These are the activations of a small network on made-up records, seen along a few directions, one row for each record.
After each row come some of the record's fields: K, Z, N, P, F, H.
A field that a record lacks is left out.
Other fields move the rows too, some of them a lot.
(in the rows, 500 means zero)
Random noise pushes rows far along 9 fixed directions. That doesn't count. These rows show it; they differ only by the noise:
[470 345 574 449 374 404 552 621 737 472 498 528 435 534 576 491 578 600
 508 623 432 559 486 646 441]
[327 400 350 558 435 637 381 443 525 353 427 376 683 635 466 459 697 485
 517 696 519 433 444 655 554]
[396 274 563 184 434 443 579 649 781 417 453 545 481 507 521 488 482 451
 520 696 447 529 641 495 323]
[610 480 454 354 605 455 453 438 518 552 537 480 500 526 604 365 485 355
 622 507 516 550 453 430 441]
[618 462 592 442 455 552 527 373 418 429 557 514 520 609 522 343 630 630
 602 488 459 372 524 387 277]
[567 485 529 748 384 516 544 401 432 486 591 463 528 629 504 482 686 819
 488 435 480 420 386 600 468]
[503 427 574 455 380 368 510 524 690 474 599 450 319 479 518 537 596 625
 421 453 504 578 463 602 565]
[434 379 572 501 436 304 689 629 617 543 391 674 721 513 369 465 491 507
 439 621 401 503 568 349 421]
[638 489 686 629 391 579 612 380 384 485 580 474 420 571 695 356 526 726
 518 531 442 480 484 565 307]
[424 407 700 587 424 446 693 370 453 396 545 503 636 451 444 414 557 649
 194 549 462 438 553 293 486]
[461 386 650 528 498 361 840 536 502 576 489 628 696 454 438 499 326 597
 290 556 443 511 622 256 359]

[599 681 536 528 248 559 388 541 440 538 327 514 343 519 529 416 500 339
 793 562 446 581 575 719 567]  K: k2 / Z: z1 / N: n2 / H: h5
[506 485 564 733 528 493 560 433 391 572 534 480 435 467 629 508 432 460
 468 446 537 530 437 549 466]  K: k1 / Z: z2 / N: n3 / P: p2 / H: h2
[518 468 592 667 358 408 517 649 531 526 350 595 507 488 570 430 524 489
 505 678 397 561 496 648 506]  K: k2 / Z: z2 / N: n4 / P: p1 / F: f1 / H: h4
[411 547 645 346 306 475 523 465 464 362 399 493 405 422 270 487 506 440
 342 499 531 498 682 433 604]  K: k1 / Z: z2 / N: n1 / P: p2 / H: h3
[428 349 638 348 420 588 608 608 670 352 379 524 464 502 614 428 507 577
 501 739 419 485 560 608 300]  K: k1 / Z: z2 / N: n3 / P: p2 / H: h3
[560 535 530 773 519 513 646 533 464 591 496 583 636 597 557 526 458 727
 555 540 420 463 461 590 391]  K: k2 / Z: z2 / N: n2 / P: p2 / H: h5
[509 541 530 571 519 517 389 420 367 439 505 390 517 464 563 393 579 471
 415 499 517 482 430 454 630]  K: k2 / Z: z1 / N: n4 / H: h4
[498 415 604 567 397 423 457 532 531 365 517 511 375 471 553 507 607 482
 495 509 589 453 491 548 374]  K: k1 / Z: z2 / N: n4 / P: p1 / F: f1 / H: h2
[455 445 599 341 639 482 417 510 741 408 552 554 642 509 594 365 622 542
 484 654 392 456 467 413 351]  K: k2 / Z: z3
[502 714 349 545 374 592 414 312 287 463 559 394 543 578 189 544 555 663
 497 304 537 381 563 468 577]  K: k1 / Z: z2 / N: n1 / P: p1 / F: f1 / H: h3
[420 507 478 449 436 627 407 448 735 414 625 381 436 569 502 677 520 763
 475 497 477 469 523 721 470]  K: k2 / Z: z3
[591 650 677 434 374 241 613 569 567 589 495 608 295 356 337 523 385 394
 398 313 506 618 682 299 527]  K: k2 / Z: z2 / N: n4 / P: p3 / F: f2 / H: h4
[468 798 671 487 511 618 326 292 322 374 493 420 535 461 456 258 549 391
 476 558 484 493 590 348 443]  K: k2 / Z: z3
[443 331 292 377 621 535 461 582 588 418 550 477 690 622 344 630 705 637
 576 453 523 353 423 438 474]  K: k2 / Z: z1 / N: n3 / H: h1
[439 229 571 664 467 538 553 470 586 386 510 564 637 581 603 448 731 684
 463 600 393 316 399 528 365]  K: k1 / Z: z2 / N: n3 / P: p2 / H: h2
[513 508 398 537 650 450 525 515 428 552 512 521 631 507 422 509 489 464
 465 465 547 492 438 409 530]  K: k1 / Z: z2 / N: n3 / P: p3 / F: f1 / H: h1
[342 382 284 566 520 599 603 688 528 588 422 520 569 677 451 748 446 595
 722 515 550 376 560 669 196]  K: k1 / Z: z2 / N: n3 / P: p2 / H: h2
[487 499 559 456 600 598 573 333 365 476 610 392 491 447 516 523 423 516
 315 444 527 490 560 358 490]  K: k2 / Z: z2 / N: n3 / P: p2 / H: h1
[422 305 414 492 621 634 649 526 623 488 688 377 469 550 627 720 432 739
 338 473 599 455 499 602 383]  K: k2 / Z: z2 / N: n1 / P: p3 / F: f2 / H: h2
[616 469 642 528 440 534 804 609 371 577 596 572 422 523 476 629 379 844
 491 359 479 482 600 456 253]  K: k2 / Z: z1 / N: n3 / H: h1
[578 681 642 887 457 398 604 604 355 635 437 676 695 546 494 365 573 726
 500 512 373 508 380 512 441]  K: k1 / Z: z3
[549 630 402 316 368 330 373 484 666 534 632 368 127 377 281 757 487 438
 433 140 604 647 501 543 869]  K: k2 / Z: z1 / N: n5 / H: h3
[521 628 505 575 495 520 317 392 294 427 430 497 610 509 430 291 704 334
 531 492 508 463 416 407 654]  K: k1 / Z: z1 / N: n5
[488 440 527 499 490 469 441 524 545 413 479 549 463 540 594 397 626 534
 559 571 445 533 462 541 509]  K: k2 / Z: z2 / N: n5 / P: p3 / F: f2 / H: h3
[530 404 378 289 617 423 456 562 648 520 479 565 652 537 538 389 519 396
 597 602 424 492 440 448 467]  K: k1 / Z: z2 / N: n1 / P: p1 / F: f1 / H: h3
[636 651 514 282 394 575 340 391 378 429 504 459 325 532 370 421 555 373
 696 354 491 465 588 410 480]  K: k2 / Z: z1 / N: n3 / H: h1
[620 361 611 414 723 417 589 430 537 518 596 532 560 389 718 381 433 489
 333 543 478 490 465 274 415]  K: k2 / Z: z2 / N: n4 / P: p3 / F: f1 / H: h4
[686 453 397 328 584 584 363 511 582 513 550 523 362 579 724 442 579 551
 786 541 447 543 400 674 374]  K: k2 / Z: z2 / N: n5 / P: p3 / F: f1 / H: h3
[449 736 519 558 511 470 535 666 546 697 502 499 422 456 480 645 204 533
 508 488 527 723 591 668 453]  K: k2 / Z: z3
[493 611 366 448 470 598 427 408 202 484 404 500 666 603 209 521 529 405
 571 378 536 344 651 316 502]  K: k2 / Z: z1 / N: n4 / H: h4
[327 515 450 418 405 458 549 606 599 443 416 544 536 487 178 656 464 436
 406 482 543 452 731 396 513]  K: k2 / Z: z2 / N: n4 / P: p1 / F: f2 / H: h4
[583 444 349 512 595 688 679 474 331 644 473 465 550 573 609 642 180 554
 564 483 579 520 514 633 438]  K: k1 / Z: z2 / N: n2 / P: p2 / H: h3
[365 471 558 481 310 513 555 533 517 355 463 521 498 538 205 626 610 666
 378 478 496 388 639 500 520]  K: k1 / Z: z2 / N: n4 / P: p2 / H: h1
[315 461 434 348 704 713 499 579 434 443 500 436 667 513 529 486 412 438
 456 655 592 484 591 454 315]  K: k1 / Z: z3
[541 617 551 433 244 602 505 455 259 521 516 465 291 568 297 570 502 603
 658 392 597 424 662 541 439]  K: k1 / Z: z2 / N: n2 / P: p3 / F: f2 / H: h1
[527 409 588 268 573 434 435 365 686 357 643 468 389 402 536 452 641 494
 354 428 501 438 471 307 597]  K: k2 / Z: z2 / N: n5 / P: p2 / H: h3
[364 303 339 479 552 723 559 649 524 502 411 478 690 592 644 579 380 502
 543 740 505 517 494 733 427]  K: k1 / Z: z1 / N: n1

Which values does each new row have?
[434 734 385 600 467 401 372 517 442 512 593 451 492 523 127 653 716 687
 433 186 612 446 438 454 681]  K: k1 / Z: z3
[827 596 633 595 524 584 537 315 301 572 600 494 375 540 824 323 433 589
 651 414 417 523 407 518 377]  K: k2 / Z: z1 / N: n5 / H: h3
[468 482 478 453 489 556 524 495 359 452 525 479 485 540 315 616 545 602
 441 404 576 363 637 394 394]  K: k2 / Z: z2 / N: n4 / P: p3 / F: f1 / H: h4
[505 570 308 336 615 800 368 415 563 492 585 413 604 719 486 631 418 671
 770 503 508 362 582 620 196]  K: k2 / Z: z3
[251 655 526 723 397 679 479 541 585 502 387 417 649 545 529 604 333 584
 415 793 432 614 594 831 475]  K: k2 / Z: z3
[542 463 531 224 750 691 434 372 460 435 730 339 375 430 732 435 415 481
 417 451 618 521 491 430 399]  K: k1 / Z: z3
[332 644 315 628 421 717 358 499 225 445 437 300 494 527 355 590 487 429
 462 463 673 541 527 688 695]  K: k1 / Z: z1 / N: n4
[640 587 682 476 536 319 453 458 430 515 461 575 436 383 532 254 559 287
 523 494 428 579 450 290 582]  K: k2 / Z: z2 / N: n3 / P: p2 / H: h1
[389 506 438 504 466 682 364 368 279 357 283 411 747 532 473 332 524 231
 515 718 474 402 568 417 583]  K: k2 / Z: z1 / N: n4 / H: h4
[660 667 346 613 610 587 340 222 278 534 598 396 490 530 481 455 583 464
 536 277 607 434 340 420 710]  K: k2 / Z: z2 / N: n5 / P: p2 / H: h3
[495 568 309 495 585 517 534 482 433 584 437 462 607 509 466 623 282 349
 572 463 535 601 528 505 623]  K: k2 / Z: z1 / N: n5 / H: h3
[492 467 414 630 456 358 469 631 583 559 470 551 533 504 467 569 606 519
 498 451 490 576 345 633 726]  K: k1 / Z: z1 / N: n5
[592 548 584 522 584 441 574 339 416 535 574 518 510 397 518 434 456 442
 326 403 510 503 469 221 571]  K: k2 / Z: z2 / N: n5 / P: p3 / F: f2 / H: h3
[559 608 350 492 456 410 513 637 555 669 474 558 425 568 350 725 391 562
 692 354 501 579 536 606 514]  K: k2 / Z: z2 / N: n5 / P: p2 / H: h3
[654 757 369 584 651 502 404 373 187 628 449 506 522 565 491 367 386 265
 726 379 572 586 490 375 511]  K: k2 / Z: z2 / N: n5 / P: p3 / F: f2 / H: h3
[688 778 621 629 571 725 306 233 425 513 727 326 323 570 802 389 496 740
 593 434 485 528 393 716 361]  K: k2 / Z: z3
[611 458 498 536 520 357 562 543 529 591 569 573 521 492 439 560 564 591
 456 352 446 531 388 434 603]  K: k2 / Z: z1 / N: n3 / H: h1
[665 579 597 630 556 385 507 434 387 575 406 683 699 548 491 230 558 366
 613 562 329 450 414 278 442]  K: k2 / Z: z2 / N: n3 / P: p2 / H: h1
